A small network was trained on invented records. Each row is its activation on one of them, seen along a few directions.
Here are examples, each followed by its value of one field, Gofan.
The largest differences between rows may come from other fields.
(in the rows, 500 means zero)
Random noise pushes rows far along 15 fixed directions. That doesn't count. These rows show it; they differ only by the noise:
[566 403 466 625 562 403 430 580 751 380 587 466 422 592 497 663 631 536
 624 342 605 402 516 552 533 465 348 508 440]
[557 456 451 590 545 463 476 475 490 490 358 624 572 453 472 405 431 377
 400 548 460 577 434 518 448 443 569 522 405]
[668 499 430 816 559 497 566 655 418 438 596 228 507 658 490 575 157 527
 558 451 545 497 527 443 500 524 598 470 454]
[446 382 609 822 614 447 492 515 404 551 488 404 495 690 522 670 469 674
 488 282 302 350 548 529 529 396 407 591 772]
[491 495 489 428 542 428 474 539 497 549 458 653 262 558 515 546 651 629
 502 485 447 565 397 517 602 377 390 513 414]
[575 433 429 510 614 572 516 679 444 580 465 414 577 487 462 388 362 416
 385 552 426 547 459 339 557 454 581 491 399]
[530 452 501 874 709 293 308 357 644 626 469 406 542 375 455 441 597 503
 439 117 583 450 436 555 524 415 376 523 420]
[366 357 564 441 668 626 627 607 454 478 418 706 600 651 598 437 434 653
 362 719 261 568 548 575 538 533 580 614 745]
[393 604 413 462 421 314 453 322 458 536 452 628 576 318 533 464 523 497
 578 668 506 724 510 613 411 740 598 466 510]
[309 604 492 553 286 423 380 689 571 412 338 626 682 404 470 616 715 314
 578 624 259 283 561 405 352 454 521 661 519]
[426 353 370 517 526 589 467 301 349 678 418 487 626 504 315 551 391 499
 408 655 324 694 552 424 524 488 546 544 669]
[507 787 313 369 346 433 638 492 217 554 568 179 466 339 520 441 480 608
 794 573 605 404 675 255 589 654 736 464 679]
[538 467 392 359 523 715 483 590 800 424 713 446 527 581 329 367 521 375
 565 465 829 462 551 472 544 407 391 508 374]
[502 339 448 355 671 579 626 462 690 511 643 462 589 467 577 461 533 564
 648 575 614 513 610 549 631 616 517 472 644]
[675 265 556 338 568 550 676 309 804 505 455 719 634 266 745 317 578 244
 719 814 528 620 431 617 553 421 635 500 438]
[418 329 505 574 480 465 394 352 408 797 445 578 388 444 353 647 399 214
 521 543 679 613 352 426 446 417 252 354 410]
[501 662 516 336 244 483 499 678 368 268 432 585 353 643 537 311 536 413
 519 718 700 527 512 351 330 530 561 560 572]

[701 437 461 470 475 507 665 684 604 332 493 467 478 545 702 621 404 515
 637 796 349 568 490 454 574 559 675 496 333] | b4
[393 432 642 480 491 600 429 729 745 405 563 564 566 605 598 492 511 441
 470 707 494 550 493 502 436 535 441 591 444] | b10
[418 612 483 303 611 545 725 602 387 542 567 607 514 362 581 436 280 442
 517 496 704 398 489 637 547 676 552 263 403] | b1
[588 311 489 354 548 676 647 493 800 327 544 607 599 530 518 502 574 336
 643 498 647 289 584 551 555 361 455 531 551] | b5
[591 390 469 363 634 496 407 504 674 478 569 581 638 450 473 380 482 396
 308 405 514 719 419 633 483 603 456 383 265] | b6
[351 576 412 541 448 493 446 442 647 479 543 477 488 451 452 576 611 544
 693 632 668 462 615 458 502 556 502 594 573] | b10
[462 509 416 512 642 399 523 531 406 685 388 524 408 322 531 626 445 561
 429 568 479 559 454 437 614 641 508 360 321] | b4
[399 401 395 691 613 616 329 459 705 616 520 408 430 580 319 610 454 588
 421 714 617 752 495 378 588 458 351 607 398] | b5
[463 545 509 647 544 495 450 486 432 615 449 655 406 470 387 419 268 329
 360 521 711 629 304 560 399 447 396 420 239] | b8
[725 394 341 456 618 611 615 572 387 421 433 528 392 629 412 586 258 528
 341 484 514 556 450 495 566 418 555 398 314] | b8
[377 509 567 252 359 689 627 711 384 556 497 665 704 492 491 465 271 268
 423 731 289 537 458 504 394 544 562 426 393] | b2
[243 567 417 510 720 480 543 476 396 658 428 490 252 458 459 530 589 691
 557 491 880 320 561 323 670 553 378 474 666] | b11
[443 514 428 419 524 685 492 486 517 716 470 622 408 429 347 423 471 338
 475 609 595 536 378 371 593 258 416 524 283] | b3
[449 389 745 651 586 549 521 547 614 568 658 552 552 639 685 498 409 614
 489 557 249 668 390 707 511 437 474 561 521] | b1
[607 702 443 635 611 374 564 731 622 335 522 645 336 539 631 468 470 655
 560 470 501 495 366 664 550 476 588 534 145] | b12
[445 527 554 565 379 455 478 416 441 528 454 680 572 465 521 559 441 384
 518 573 366 569 451 637 379 504 519 498 460] | b3
[452 840 543 755 390 476 419 784 542 540 610 351 405 512 512 541 429 630
 564 473 391 499 402 482 527 396 515 558 101] | b2
[301 458 587 418 542 559 525 476 481 574 465 781 307 630 533 547 493 550
 483 763 616 677 395 592 510 499 334 489 533] | b6
[408 418 455 497 442 524 514 272 515 690 501 495 403 416 454 709 543 498
 670 699 553 588 511 482 588 462 390 493 550] | b9
[667 391 412 413 363 275 369 227 410 211 501 422 545 615 383 529 725 544
 433 111 516 476 624 559 360 632 478 439 812] | b7
[562 284 749 263 445 584 426 255 732 858 766 430 583 315 573 404 694 328
 567 379 321 736 366 647 594 337 281 415 378] | b9
[615 524 366 595 535 541 444 485 657 417 564 439 463 568 371 597 496 571
 490 438 489 546 494 529 563 401 497 541 309] | b7
[494 549 452  88 224 760 638 406 433 556 627 504 481 519 405 401 504 345
 697 792 556 589 542 394 520 406 583 500 569] | b11
[618 146 541 534 662 454 478 469 726 464 561 402 585 496 594 639 631 460
 564 417 475 461 523 488 563 554 407 463 595] | b12

Here are new rows. What is Gofan for each?
[632 427 453 610 608 431 506 336 621 475 416 334 517 312 557 411 673 444
 607 407 686 323 563 384 575 441 552 553 566] | b12
[361 548 425 532 636 638 507 559 643 554 579 462 611 482 406 531 468 579
 465 460 526 381 591 510 605 507 468 532 426] | b4
[520 249 332 341 651 547 289 461 556 584 431 447 367 571 208 594 698 519
 222 397 588 639 499 281 620 442 243 455 465] | b6
[506 634 490 503 289 414 545 116 310 744 502 603 457 308 449 591 444 357
 720 442 435 530 393 657 459 327 512 409 449] | b1
[444 422 473 464 495 530 541 558 596 519 650 542 641 497 415 647 463 303
 655 394 493 343 511 568 453 502 413 422 494] | b7
[778 648 541 552 321 527 594 347 359 511 411 468 457 370 472 268 447 187
 576 323 525 320 387 443 446 115 630 499 347] | b7
[552 452 448 499 714 331 396 641 553 781 383 440 494 146 602 468 623 454
 404 502 301 580 335 349 685 487 495 415 127] | b9
[524 485 418 430 576 426 573 516 464 513 609 324 561 466 517 655 605 618
 639 209 424 265 641 511 613 592 495 416 688] | b6
[336 579 752 536 356 641 543 383 442 749 656 292 617 375 573 378 461 395
 649 514 506 447 545 472 451 462 459 530 699] | b8
[498 381 541 471 278 369 338 508 702 163 270 691 645 479 573 501 754 250
 511 754 497 490 583 461 221 605 558 638 622] | b10
[363 591 413 346 266 588 348 498 473 520 602 338 430 542 277 448 659 434
 569 553 710 509 576 233 431 472 391 582 611] | b8
[492 447 456 293 555 482 451 578 533 583 510 434 702 339 470 477 690 510
 372 341 237 446 524 452 580 546 526 455 518] | b1
